These are the activations of a small network on made-up records, seen along a few directions, one row for each record.
After each row come some of the record's fields: Rut, Sures, Zoli, Bodun, Kuzus, Nasat, Meza.
A field that a record lacks is left out.
The largest differences between rows may come from other fields.
(in the rows, 500 means zero)
Random noise pushes rows far along 7 fixed directions. That doesn't count. These rows show it; they differ only by the noise:
[543 380 529 578 509 440 451 466 489 465 479 644 784 446 564 473 474 553
 456 511 509 631 388 589 542 518]
[459 531 531 645 515 538 591 552 568 493 394 519 649 418 575 453 472 408
 393 619 440 546 422 570 443 549]
[292 215 191 802 667 587 529 166 623 677 330 482 602 656 439 295 565 501
 302 651 412 460 292 304 551 595]
[620 456 570 391 599 418 402 480 442 535 529 578 581 514 604 568 455 625
 617 449 608 674 473 552 526 502]
[599 536 594 369 537 384 458 551 503 567 505 444 370 522 560 548 483 456
 585 573 659 472 562 527 414 514]
[719 217 490 447 237 406 343 278 648 441 431 590 541 560 642 418 476 466
 525 725 608 275 595 348 481 534]
[568 500 482 639 327 549 610 512 691 389 533 428 546 312 602 491 434 343
 389 650 566 493 537 519 473 412]
[573 436 437 398 608 486 457 441 527 567 442 494 435 518 566 553 482 534
 550 494 587 573 510 444 497 448]
[571 462 413 362 564 547 493 448 601 583 288 458 312 546 602 529 493 432
 528 602 520 417 582 353 410 477]

[271 611 448 843 496 594 655 465 598 574 628 266 412 573 430 319 539 347
 357 693 489 446 417 491 419 674] => (Rut s1; Zoli h2; Bodun d2; Kuzus n1; Nasat l5; Meza e2)
[407 427 375 540 598 570 469 554 407 439 305 716 769 458 454 469 573 522
 357 348 313 654 366 587 514 487] => (Rut s3; Zoli h2; Bodun d2; Kuzus n2; Nasat l7; Meza e2)
[522 520 487 479 282 474 468 543 536 398 606 408 419 392 445 504 514 386
 479 563 549 331 631 479 468 409] => (Rut s3; Zoli h7; Bodun d2; Kuzus n2; Nasat l1; Meza e1)
[396 439 454 535 517 492 535 436 496 547 314 547 486 641 456 409 518 494
 451 517 379 377 452 431 471 575] => (Rut s3; Zoli h3; Bodun d1; Kuzus n2; Nasat l3; Meza e1)
[488 576 655 444 739 402 402 512 369 693 547 489 421 681 541 496 505 598
 684 511 612 624 428 566 439 714] => (Rut s2; Zoli h5; Bodun d1; Kuzus n1; Nasat l6; Meza e1)
[479 236 289 409 499 451 374 477 512 506 211 648 555 485 388 452 635 377
 325 498 435 343 469 429 466 404] => (Rut s1; Zoli h5; Bodun d1; Kuzus n1; Nasat l6; Meza e2)
[531 361 368 350 565 427 395 476 448 523 419 588 455 553 405 515 569 491
 480 391 537 418 479 458 502 425] => (Rut s2; Sures j2)
[551 448 392 603 355 445 485 476 605 433 831 350 410 395 428 483 499 405
 457 499 754 531 536 562 540 395] => (Rut s3; Zoli h5; Bodun d1; Kuzus n1; Nasat l6; Meza e2)
[599 497 517 406 580 482 432 500 520 516 512 538 466 507 576 560 466 541
 588 455 576 624 497 508 483 496] => (Rut s2; Zoli h5; Bodun d1; Kuzus n1; Nasat l6; Meza e1)
[443 483 400 471 751 529 526 567 415 520 327 634 595 461 426 558 514 577
 428 247 432 704 343 577 532 429] => (Rut s2; Sures j3)
[550 505 517 396 377 459 441 598 502 415 404 564 519 375 489 526 518 391
 470 560 476 389 596 513 443 401] => (Rut s2; Zoli h7; Bodun d2; Kuzus n2; Nasat l1; Meza e1)
[469 434 397 347 634 457 307 450 342 583 482 555 509 576 412 541 582 614
 576 372 494 545 502 455 555 458] => (Rut s3; Zoli h7; Bodun d2; Kuzus n2; Nasat l1; Meza e2)
[663 468 504 203 569 362 344 527 404 542 556 550 281 587 459 604 513 584
 670 328 668 501 570 488 500 440] => (Rut s2; Sures j1)
[401 536 408 438 628 514 460 537 361 544 486 528 487 565 366 512 558 554
 520 346 444 584 436 514 514 496] => (Rut s3; Zoli h3; Bodun d2; Kuzus n1; Nasat l7; Meza e1)
[511 530 558 425 527 455 350 440 361 587 686 435 447 644 478 478 538 598
 660 517 593 538 541 469 513 589] => (Rut s1; Zoli h3; Bodun d2; Kuzus n1; Nasat l7; Meza e2)
[444 739 652 440 679 696 600 574 386 578 342 549 537 568 670 586 435 674
 656 442 241 654 479 491 491 641] => (Rut s3; Sures j1)
[471 500 414 469 533 531 504 572 506 482 489 492 435 461 455 513 528 443
 469 410 530 549 519 508 480 404] => (Rut s1; Zoli h3; Bodun d1; Kuzus n1; Nasat l5; Meza e1)
[519 520 482 368 676 584 440 449 423 591 354 604 462 604 565 544 495 647
 621 412 371 583 485 406 520 544] => (Rut s2; Sures j1)
[385 553 394 436 642 586 526 554 442 583 315 543 395 615 440 467 554 498
 476 380 373 469 422 460 432 563] => (Rut s1; Sures j2)
[475 512 526 390 505 489 497 619 475 502 309 547 458 519 487 487 553 395
 484 523 415 380 549 487 396 518] => (Rut s1; Zoli h3; Bodun d1; Kuzus n1; Nasat l5; Meza e1)
[507 531 541 663 340 511 582 487 584 417 674 426 520 429 525 437 439 453
 460 577 562 466 478 545 500 506] => (Rut s2; Sures j2)
[591 540 726 357 361 395 395 542 451 463 504 558 559 513 622 514 511 528
 623 636 489 374 653 506 445 565] => (Rut s1; Zoli h6; Bodun d2; Kuzus n2; Nasat l4; Meza e2)
[495 401 397 502 350 493 537 532 560 390 481 495 492 370 392 503 521 389
 338 488 505 338 545 474 525 323] => (Rut s1; Sures j1)
[702 450 612 345 447 348 338 600 442 415 647 589 610 374 548 591 488 491
 567 472 678 615 572 643 524 393] => (Rut s2; Zoli h5; Bodun d1; Kuzus n1; Nasat l6; Meza e2)
[375 453 394 362 547 510 485 558 465 521 262 471 521 425 375 529 637 381
 402 632 366 297 611 406 495 363] => (Rut s3; Zoli h7; Bodun d1; Kuzus n1; Nasat l1; Meza e2)
[551 529 504 502 535 516 521 533 544 493 491 487 448 462 573 535 451 477
 533 478 541 586 480 523 457 505] => (Rut s2; Zoli h5; Bodun d1; Kuzus n1; Nasat l6; Meza e1)
[531 570 547 514 498 558 478 384 529 589 582 428 301 702 607 432 461 564
 658 571 554 449 515 389 459 691] => (Rut s2; Sures j1)
[537 311 284 343 395 359 391 437 568 546 490 367 221 491 283 463 643 273
 429 609 679 167 664 352 445 298] => (Rut s2; Zoli h6; Bodun d1; Kuzus n1; Nasat l7; Meza e2)
[442 554 486 564 549 460 555 590 545 577 453 400 395 471 461 468 549 298
 412 624 572 416 498 540 395 527] => (Rut s2; Zoli h5; Bodun d1; Kuzus n1; Nasat l6; Meza e2)
[482 453 514 336 655 380 368 546 339 550 501 562 554 500 421 571 606 563
 537 391 546 568 521 581 526 422] => (Rut s3; Zoli h1; Bodun d2; Kuzus n2; Nasat l7; Meza e2)
[479 549 534 512 577 575 497 478 472 534 406 544 505 600 582 469 490 529
 547 532 419 565 473 465 448 642] => (Rut s2; Zoli h2; Bodun d2; Kuzus n1; Nasat l5; Meza e1)
[528 538 640 606 412 378 528 591 461 423 719 490 650 388 484 493 497 463
 478 551 608 582 488 672 496 489] => (Rut s2; Zoli h2; Bodun d2; Kuzus n1; Nasat l5; Meza e2)
[483 429 439 475 577 546 486 442 514 581 328 539 535 548 548 500 518 505
 488 573 440 487 498 431 492 522] => (Rut s3; Zoli h5; Bodun d1; Kuzus n1; Nasat l6; Meza e2)
[522 409 271 368 610 559 494 506 537 505 466 468 411 363 460 634 523 475
 444 359 562 640 535 444 575 219] => (Rut s1; Zoli h5; Bodun d1; Kuzus n1; Nasat l6; Meza e2)
[409 606 541 562 507 603 541 585 443 479 359 626 587 582 529 415 492 528
 489 441 292 507 392 567 438 690] => (Rut s3; Sures j2)
[429 526 414 485 704 631 565 383 505 603 382 462 393 639 511 534 477 649
 540 413 406 576 435 350 540 527] => (Rut s1; Sures j3)
[490 472 537 509 324 547 544 595 489 338 313 672 736 378 497 484 518 422
 370 514 281 355 516 542 495 489] => (Rut s3; Sures j1)
[446 409 457 597 487 533 462 353 445 488 606 570 658 580 482 451 507 661
 523 419 445 539 410 482 613 572] => (Rut s3; Sures j2)
[527 443 315 480 372 475 521 466 588 425 630 347 317 398 351 529 537 355
 421 491 652 394 595 405 517 284] => (Rut s2; Zoli h3; Bodun d2; Kuzus n1; Nasat l7; Meza e1)
[340 383 353 618 599 488 549 369 501 628 491 431 448 620 355 405 546 532
 402 512 473 388 402 401 538 528] => (Rut s1; Sures j1)

Which values does each new row have?
[620 492 596 438 489 388 386 487 459 514 695 479 477 558 552 544 467 592
 647 473 659 592 520 566 520 554] => (Rut s3; Zoli h5; Bodun d1; Kuzus n1; Nasat l6; Meza e2)
[496 487 509 474 684 537 427 490 424 594 383 608 618 567 595 491 495 583
 563 505 436 653 423 527 477 597] => (Rut s2; Zoli h5; Bodun d1; Kuzus n1; Nasat l6; Meza e2)
[466 657 587 595 480 506 619 648 588 477 544 394 442 408 513 517 458 368
 435 556 530 524 487 597 422 517] => (Rut s1; Zoli h5; Bodun d1; Kuzus n1; Nasat l6; Meza e1)
[487 575 631 385 435 554 464 669 420 396 333 591 761 331 564 560 551 458
 502 645 284 456 623 552 492 449] => (Rut s3; Zoli h7; Bodun d1; Kuzus n1; Nasat l1; Meza e2)
[592 530 451 384 493 501 513 636 502 396 549 514 505 303 506 670 487 476
 493 328 562 665 547 586 558 293] => (Rut s3; Zoli h5; Bodun d1; Kuzus n1; Nasat l6; Meza e2)
[535 642 746 712 260 520 606 699 588 306 566 566 805 271 629 452 415 339
 396 631 464 564 465 741 434 595] => (Rut s1; Zoli h5; Bodun d1; Kuzus n1; Nasat l6; Meza e1)
[552 759 568 450 503 706 563 648 555 460 502 430 380 460 696 546 429 471
 620 494 471 660 590 527 392 538] => (Rut s1; Zoli h3; Bodun d1; Kuzus n1; Nasat l5; Meza e2)
[485 488 378 403 783 549 459 464 468 646 417 479 366 565 508 570 503 559
 565 403 542 664 476 436 509 473] => (Rut s2; Zoli h5; Bodun d1; Kuzus n1; Nasat l6; Meza e1)
[413 581 356 560 593 623 650 555 550 493 526 409 423 372 422 586 510 464
 409 377 482 598 504 501 563 327] => (Rut s3; Sures j1)
[551 325 169 358 614 631 422 375 540 501 431 509 408 439 498 609 524 544
 489 325 527 655 532 358 618 253] => (Rut s3; Zoli h5; Bodun d1; Kuzus n1; Nasat l6; Meza e2)
[613 457 547 380 400 397 508 664 525 380 330 627 631 304 532 566 500 356
 394 534 497 447 552 596 460 364] => (Rut s2; Zoli h5; Bodun d1; Kuzus n1; Nasat l6; Meza e2)
[527 420 402 608 561 502 463 402 554 517 628 483 537 509 530 476 478 548
 498 467 593 669 402 508 553 501] => (Rut s2; Zoli h5; Bodun d1; Kuzus n1; Nasat l6; Meza e2)
[386 578 419 557 573 668 568 405 529 560 518 378 464 470 518 532 482 580
 530 544 382 570 547 368 566 456] => (Rut s3; Zoli h7; Bodun d2; Kuzus n2; Nasat l1; Meza e1)
[484 672 452 420 679 553 543 570 480 591 645 323 217 502 468 582 485 498
 586 411 624 600 546 514 474 427] => (Rut s2; Sures j2)
[475 472 604 601 434 461 442 426 417 485 655 568 633 630 512 394 467 650
 566 476 478 508 394 541 547 681] => (Rut s1; Sures j2)
[466 474 511 671 449 488 506 366 530 524 692 432 495 586 509 391 461 553
 526 586 580 479 431 495 525 604] => (Rut s2; Sures j2)
[426 575 408 618 619 636 577 538 524 503 476 484 564 444 539 520 469 512
 446 424 435 715 404 558 523 506] => (Rut s3; Zoli h5; Bodun d1; Kuzus n1; Nasat l6; Meza e2)
[580 644 589 535 356 588 619 625 618 387 520 407 476 345 647 536 429 369
 501 631 511 493 642 514 433 428] => (Rut s2; Zoli h3; Bodun d1; Kuzus n1; Nasat l5; Meza e2)
[597 377 436 477 541 645 382 319 549 519 412 629 621 586 707 485 445 660
 599 503 420 681 460 387 563 568] => (Rut s1; Zoli h5; Bodun d1; Kuzus n1; Nasat l6; Meza e2)
[492 739 634 518 480 583 607 698 551 483 495 410 395 409 593 530 444 367
 523 573 480 549 549 606 379 564] => (Rut s3; Zoli h5; Bodun d1; Kuzus n1; Nasat l6; Meza e1)
